These are the activations of a small neural network, seen along a few directions. Each row is one input.
Each table varies a few parts of the input and shows all the possible inputs, shuffled.
A made-up example of a description, with smaller parts first: one of 4 places along a line, together with either a single point or (one of 2 separate values, together with one of 5 places around a ring) or one of 11 places along a line.
Shared parts are said once, and a part with two or three values counts as separate values.
In the rows, zero is written as 128.

Other details of the inputs vary at random and push rows far along two fixed directions, the same in every table; ignore that.

Rows:
x1: [144 125 129 117 112 143 116 121 131  93 109 143 124 126]
x2: [126 129 148 120 155  65 150  59 129 151 153 117  66 118]
x3: [147 134  72 124 131 159 103 188 110 132 121 108 193 108]
x4: [ 91 114 179 112 144 104 145  85  60 250 117 157 126 128]
x5: [ 82 117 136 126  69 154 148 141  79 154  78 170 184 174]
x6: [173 142  87 138 162 113 113 154 169  90 171 104  96  87]
x7: [128 143 169 120 158 164 125 152 202  64 164  85  66 123]
x8: [ 68 124 166 121 113  77 179  89  70 228 103 150 120 161]
x9: [121 115 116 131 137 147 119 156  69 189 102 125 186 137]
x10: [130 119 190 153 158 117 133  71 155 161 174 168  50 115]
x11: [146 131 102 119  96 176  94 169 113  76  97 141 181 113]
x12: [126 131 163 133 158  52 160  56 147 159 162 116  58 124]
x13: [157 136  64 170 103 161 102 193 187  20 139 113 160 145]
x14: [128 153 141 110 184 126 129 164 182 100 176  41  75 108]
x15: [111 138 132 148 144  71 152  96 139 156 146 120  91 141]
x16: [129 127  92 131 126 100 140 139 145 115 130  98 147 134]
x17: [108 105 148 128 107 184 117 138  66 178  81 173 191 156]
x18: [168 133  75 133 113 183  91 191 153  49 129 134 168 109]
x19: [144 120 124 159 125 113 137 113 204  66 160 129  82 133]
x20: [108 120 125 105  88 196 108 157  67 162  72 172 219 140]
x21: [113 138 167 111 147  76 146  70  95 193 130 138  76  99]
x22: [134 125 132 131 102 136 129 114 144  94 120 136 146 145]
x23: [131 129  92  90 107 133 114 157  74 136  75 107 192 128]
x24: [158 123 123 143 133 121 123 101 181  55 164 128  75 121]
Description of these inputs: one of 2 separate values, together with either a single point or one of 11 places along a line.
Question: Which other rows agree with x10 in the choice among 2 separate values? List them by row number.
Answer: x1, x5, x7, x11, x13, x17, x18, x19, x20, x22, x24
Question: Which other rows does x24 become when the choice among 2 separate values takes its other values? List them by row number.
Answer: x2
Question: Which other rows does x14 become when the choice among 2 separate values takes its other values? List them by row number.
Answer: x7

Rows:
x25: [139 147  80 149 112 181  92 184 120 112 133 140 177 120]
x26: [133 118 152 111 146 100 160  68 114 161 146 127  64 108]
x27: [132 126 149 141 128 131 133  86 113 150 129 173  95 150]
x28: [113 121 172 140 129 115 161  62 153 143 145 192  75 133]
x29: [162 126 104 119 132 147  97 175 112 117 121 116 181  94]
x30: [118 123 194 129 125 110 156  80 147 144 145 161  74 153]
x31: [119 124 117 122  88 166 123 148 150  86 100 110 174 152]
x32: [157 156  81 161 114  62 148 123 198  54 154 120  64 109]
x33: [166 113 149 140 155  95 128  99 145 115 166 121  64  97]
x34: [150 131 136 155 149 136 121 152 204  66 169  79  59 122]
x35: [123 124  90  98 115 138  97 136 118  84 110 110 182 129]
x36: [129 125 169 144 152 121 136 130 194 116 172 134  53 114]
x37: [ 95 119 171 137 128 132 135  88  78 192 113 175  91 137]
x38: [152 141  77  99 121 158 110 166 121 119 132 106 187  89]
x39: [137 140  92 149 127 178 102 181 117 114 123 142 162 122]
x40: [ 94 100 142 138 132 101 150 117  72 217 112 119 159 165]
x41: [137 126  96 127 128 187 107 193 150 107 118 154 153 121]
x42: [144 124 140 133 116 138 112 111  82 144  94 145 157 147]
x43: [ 90 126 142  82 115 117 137  79  81 164  94 139 159 146]
x44: [141 124 124 135 136 155  95 150  99 149  96 135 154 120]
x45: [ 90 129 146 103 113 134 132 107 108 123  83 115 174 158]
x46: [104 135 167 116 149 119 155 102 115 135 126 100  95 146]
x47: [152 176  76 160 131  67 137 163 191  77 181 108  70  83]
x48: [ 84 116 169 103  97 149 153 116  81 169  88 126 141 162]
x49: [148 130  77 147 128 189  87 197 137 102 114 137 155 123]
x50: [138 125 172 155 136  99 136  49 128 146 131 159  85 128]
x51: [112 142 118 116 103 166 114 174 140 119 126 101 165 133]
x52: [ 80 151 130 110 105  83 162 131  69 191  89 154 140 123]
x53: [118 127 162 155 129 111 147  56 134 150 140 179  75 135]
x54: [138 133 156 116 134 107 116 107 109 176 144 136 123  92]
x55: [ 82 133 174  96 131 137 144 120  73 173  79 109 148 152]
x56: [ 82 114 186 113 101 142 145 122  84 176  97 156 143 150]
x57: [ 94 127 124 143 130 106 152 120  85 233 128 122 187 152]
x58: [109 119 160 157 130 109 135  52 135 140 141 184  73 137]
x59: [ 87 116 148 112  84 148 129 111 122 127  86 130 166 160]
x60: [156 115 110 121 125 144  96 166 106 111 114 113 166 103]
x61: [139 114 101 133 113 176 124 172 126  90 124 153 150 141]
x62: [125 152 165 130 183 108 143 118 167 121 161  93  68 117]
x63: [138 121 105  87 136 148 121 144 114 154 105 118 153  97]
x64: [ 92 112 160 124  81 141 135 112 120 123 100 165 169 153]
x65: [133 143  57 130  86 107 141 190 110  75 108 109 146 128]
x66: [130 151  85  98 130 152  97 173 114 110 138  93 183 107]
x67: [141 128 112 113 151 121 122 133 126  91 157  93 101 120]
x68: [153 142 100 147 119 162  87 167 107 119 124 120 183 111]
x69: [138 134 117 113 156 124 108 144 129  99 149  90 108 112]
x70: [162 120 155 133 140  89 126  73 157 118 153 139  84 104]
x71: [146 116  82 102 103 143 113 124 125  94 104 121 188 111]
x72: [134 106  66 154 114 125 130 147 139 116 128 102 213 168]
x73: [106 144 167 107 165 124 137 123 139 150 122 100  94 131]
x74: [151 131  85 104 135 157 117 168 120 115 124 105 175  89]
x75: [163 162  72 158 146  75 132 177 206  63 166  99  49  88]
x76: [111 137 120 121 111 168 120 153 113 156 125 174 164 127]
x77: [160 110  94 163 147  95 134 131 162 122 166  91 129 172]
x78: [119 131 122  80 124 130 119 114  89 137 109 117 154 145]
x79: [112 111 157 132 103 124 119  73  76 163  82 168 162 141]
x80: [105 114 191 134 127 113 163  91 131 142 154 151  63 140]
x81: [124 140 114 132  95 172 110 195 145  98 139 125 184 125]
x82: [105 132 163  94 179  98 127  90 128 166 150 122  57 109]
x83: [104 121 192 138 116 105 164  68 158 136 146 165  83 141]
x84: [157 122 132 126 164 106 137 101 155 122 163 106  63  87]
x85: [104 130 179 130 130 127 148 125 140 151 149 149 104 124]
x86: [174 121  83 188 194  94 119 167 224 103 206  73  82 120]
x87: [158 125 152 171 163 115 114 104 140 120 152 124  67 108]
x88: [100 146 141 110  97  59 168  85  94 179  89 159  88 149]
x89: [119 156 114 110 135 154 119 175 127 108 125  83 177 129]
x90: [149 124  93 173 170 105 131 167 161 132 179  86 137 129]
x91: [ 98 136 171  89 124 129 150  96  84 168  81 121 151 174]
x92: [170 126 133 113 154  99 145  74 160 122 162 119  64 109]
x93: [115 128 158 129 133 140 122 114  63 194  90 156 157 128]
x94: [187 125 118 180 159 125 112 130 166  62 174 109  70 108]
x95: [111 131 132 122 126 165 131 152 112 155 115 175 149 125]
x96: [114 114 125 125 116 171 124 156 107 136 108 167 147 137]
x97: [134 151  55 133  91 114 126 207 117  78 101 104 154 123]
x98: [128 130 110 117 118 179 104 200 161  96 109  89 154 132]
x99: [149 123 109 164 133 152 120 142 135  91 150 141  96 128]
x100: [172 118  93 114 135 153  84 187 131 107 112 110 174  94]
x101: [ 96 134 145 101 116 139 141 108 111 129  87 112 170 156]
x102: [159 145 107 126 186 114 110 149 179  74 192  84  75  90]
x103: [131 129 151 124 121 135 137 114 158 111 134 111  99 155]
x104: [173 119 106 109 114 137  98 149 113 102 114 123 177 122]
x105: [149 122 106 125 109 170 123 159 135  95 118 163 161 151]
x106: [115 117 132  84 104 126 147  71  86 175  85 148 168 126]
x107: [118  98 145 159 159  68 167  81 130 181 172 113  74 158]
x108: [130 108 133 111 101 122 105 103  95 135  90 150 180 118]
x109: [ 87  94 128 143 118  92 148  78 103 188 110 136 178 172]
x110: [150 148  83 162 113  59 138 123 194  49 155 120  69 110]
x111: [107 111 172 142 131 109 150  58 154 136 147 196  72 135]
x112: [119 137 120 122 119 169 117 184 145 106 117  96 161 129]
Question: Describe the family of inputs behind these rows.
Answer: one of 8 places along a line, together with either one of 2 separate values or one of 9 places around a ring
Question: Changing only the place on the line of 8 turns x46 into x101. The same change can be made to x33. Which row results?
Answer: x70
Question: Which other rows agree with x34 in the place on the line of 8? List them by row number.
Answer: x37, x40, x55, x56, x60, x69, x84, x87, x96, x97
Question: Which other rows does x75 become when the choice among 2 separate values takes its other values? List them by row number.
Answer: x86

Rows:
x113: [149 128 118 139 118 135 122 115 144  83 136 140 105 123]
x114: [151 134 115 148 136 157 111 160 172  87 147 116 131 118]
x115: [136 129 111 111 116 142 120 147 113 119 108 111 175 138]
x116: [125 140 139 128 145 110 140 124 132 142 147 122  87 116]
x117: [114 115 145 120 113 157 120 140 115 134 105 150 157 128]
x118: [138 124 125 164 134  95 137 104 132 127 136 143  99 137]
x119: [147 133 123 130 142 114 116 135 144 115 140 113 114 115]
x120: [103 137 163 122 149 104 148  95 123 162 144 130  80 128]
x121: [145 137 119 132 139 117 116 139 140 115 145 116 113 110]
x122: [142 132  99 133 147 140 115 164 161  76 152  91 125 125]
x123: [135 122  78 123 100 129 130 157 115 118 114 126 189 130]
x124: [141 125  93 112 114 148 116 152 106 117  99 115 185 133]
x125: [130 125 114 135 118 162 116 159 124 129 120 117 171 137]
x126: [156 126  98 135 148 127 117 132 155  89 148 106 123 117]
x127: [123 140 150 131 147  97 139 100 136 147 153 129  85 113]
x128: [113 127 108 128  98 143 124 148 141 108 105 128 162 145]
x129: [104 132 139 112 124 116 140 105  85 179 106 146 139 122]
x130: [135 127 111 132 120 159 112 156 113 136 123 125 177 137]
x131: [ 98 120 136 107  99 104 153 107  89 180 108 147 166 144]
x132: [161 134 108 132 137 119 116 145 157  91 144 105 117 118]
x133: [102 124 133 111 120 138 127 129 108 141 105 114 163 138]
x134: [140 130 139 131 144 115 135 115 159 111 144 104  99 125]
x135: [147 132 118 139 118 148 122 140 155  63 140 126 101 132]
x136: [140 133 130 133 146 103 128 110 133 139 143 131  89 105]
x137: [ 83 107 177 106 122 126 150  93  59 218  98 157 129 148]
x138: [ 97 122 151 115 121 148 140 122  81 194 106 148 152 151]
x139: [136 118 151 139 146 120 128  98 144 135 147 161  83 109]
x140: [120 109 168 135 149  97 145  67 110 187 144 154  72 122]
x141: [ 86 130 154 106 115 129 139 111  87 175  99 133 155 138]
x142: [144 129 115 166 126 108 125 132 142 101 140 127 123 143]
x143: [122 133 162 137 151 129 140 107 147 151 151 146  78 127]
x144: [145 131 127 145 147 133 123 118 154 126 150 142 104 115]
x145: [132 126 140 131 149 117 133 111 159 111 148 104  99 126]
x146: [119 130 126 110 125 135 125 149 103 145 103 121 147 132]
x147: [133 127 114 115 114 141 121 155 122 117 102 109 163 132]
x148: [110 130 137 134 127 111 144 109 156 128 137 141  88 142]
x149: [128 125 109 110 120 146 115 146 110 118 110 111 183 139]
x150: [115 136 157 128 141 101 144 101 130 158 141 126  86 116]
x151: [129 128 119 134 130  99 153 128 154 121 156 121 102 130]
x152: [139 124  93 133 117 164 110 160 108 133 113 129 187 133]
x153: [123 125 106 147 108 137 127 160 105 116 102 130 164 158]
x154: [154 133 119 140 114 140 115 129 156  63 144 129 111 127]
x155: [114 130 146 136 127  97 142  88 157 135 144 148  86 137]
x156: [155 129 110 130 138 115 123 128 143 112 133 119 112 115]
x157: [120 129 154 123 140 107 135 107 130 152 125 123 100 122]
x158: [155 128  86 139 144 131 109 147 157  80 149 103 132 113]
x159: [133 120 158 137 142 126 124 110 147 127 150 155  94 115]
x160: [121 136 108 120 113 149 119 166 115 119 108 111 175 123]
x161: [120 139 107 116 121 147 124 168 109 125 114 115 161 126]
x162: [120 127 149 121 156 112 144 103 139 135 146 116  85 133]
x163: [116 135 156 123 147 103 142 107 123 161 139 132  76 118]
x164: [110 108 147 116 116 135 127 118  76 179 107 144 159 139]
x165: [132 129 102 107 113 151 120 173 106 119  95 112 172 137]
x166: [159 136 109 147 139 154 105 159 168  89 154 123 135 117]
x167: [ 99 122 166 110 101 146 137 106  99 156  94 160 151 140]
x168: [129 135 144 132 142 109 131 118 142 135 142 119  89 111]
x169: [142 128  98 120 123 136 111 152 111 124 105 121 164 119]
x170: [123 123 101 125 101 126 137 154 131 116 119 114 173 136]
x171: [150 137  97 141 143 125 115 141 153  93 152 111 121 109]
x172: [124 123 103 148  98 141 122 162 110 107  95 122 185 154]
x173: [129 129 156 131 133 132 136 110 148 116 144 149  86 126]
x174: [139 125 113 125 108 156 115 139 121 106 111 149 162 125]
x175: [117 138 156 129 148  97 137  90 135 148 154 129  86 121]
x176: [139 123 134 137 140 147 119 147 153 102 146 141 105 118]
x177: [148 130 123 142 113 145 120 132 163  61 138 121 108 127]
x178: [104 123 163 107 103 142 133 102  91 160  98 168 155 140]
x179: [120 127 132 139 130 100 141  89 154 134 139 151  86 131]
x180: [128 133 110 120 122 127 124 137 101 144 114 130 149 117]
x181: [130 131 147 122 149 112 146 109 140 133 142 116  87 133]
x182: [104 134 143 108 117 120 135 117  81 179 107 139 149 128]
x183: [158 117 105 151 136 145 109 163 161  81 153  99 126 117]
x184: [ 86 122 154  96 118 123 134  99  72 186  96 139 166 145]
Question: Changing only one part turns x172 into x142. The same change can be made to x170. Which row results?
Answer: x131
Question: Changing only one part turns x163 into x168. The same change can be made to x143. Which row results?
Answer: x114
Question: Describe the family of inputs behind these rows.
Answer: one of 4 places along a line, together with either one of 3 separate values or one of 6 places along a line or one of 9 places around a ring
Question: Start at x137 and move only the place on the line of 6, one step at a time. The first step leads to x138. Which rows follow, in order?
Answer: x143, x176, x173, x135
Question: Which other rows does x150 become when the place on the ring of 9 takes its other values? List them by row number.
Answer: x133, x134, x141, x145, x147, x157, x160, x168
Question: Which other rows does x154 become when the place on the line of 6 takes its other values? List them by row number.
Answer: x130, x159, x164, x166, x178
Question: Which other rows does x153 become when the choice among 3 separate values takes its other values? List them by row number.
Answer: x148, x151
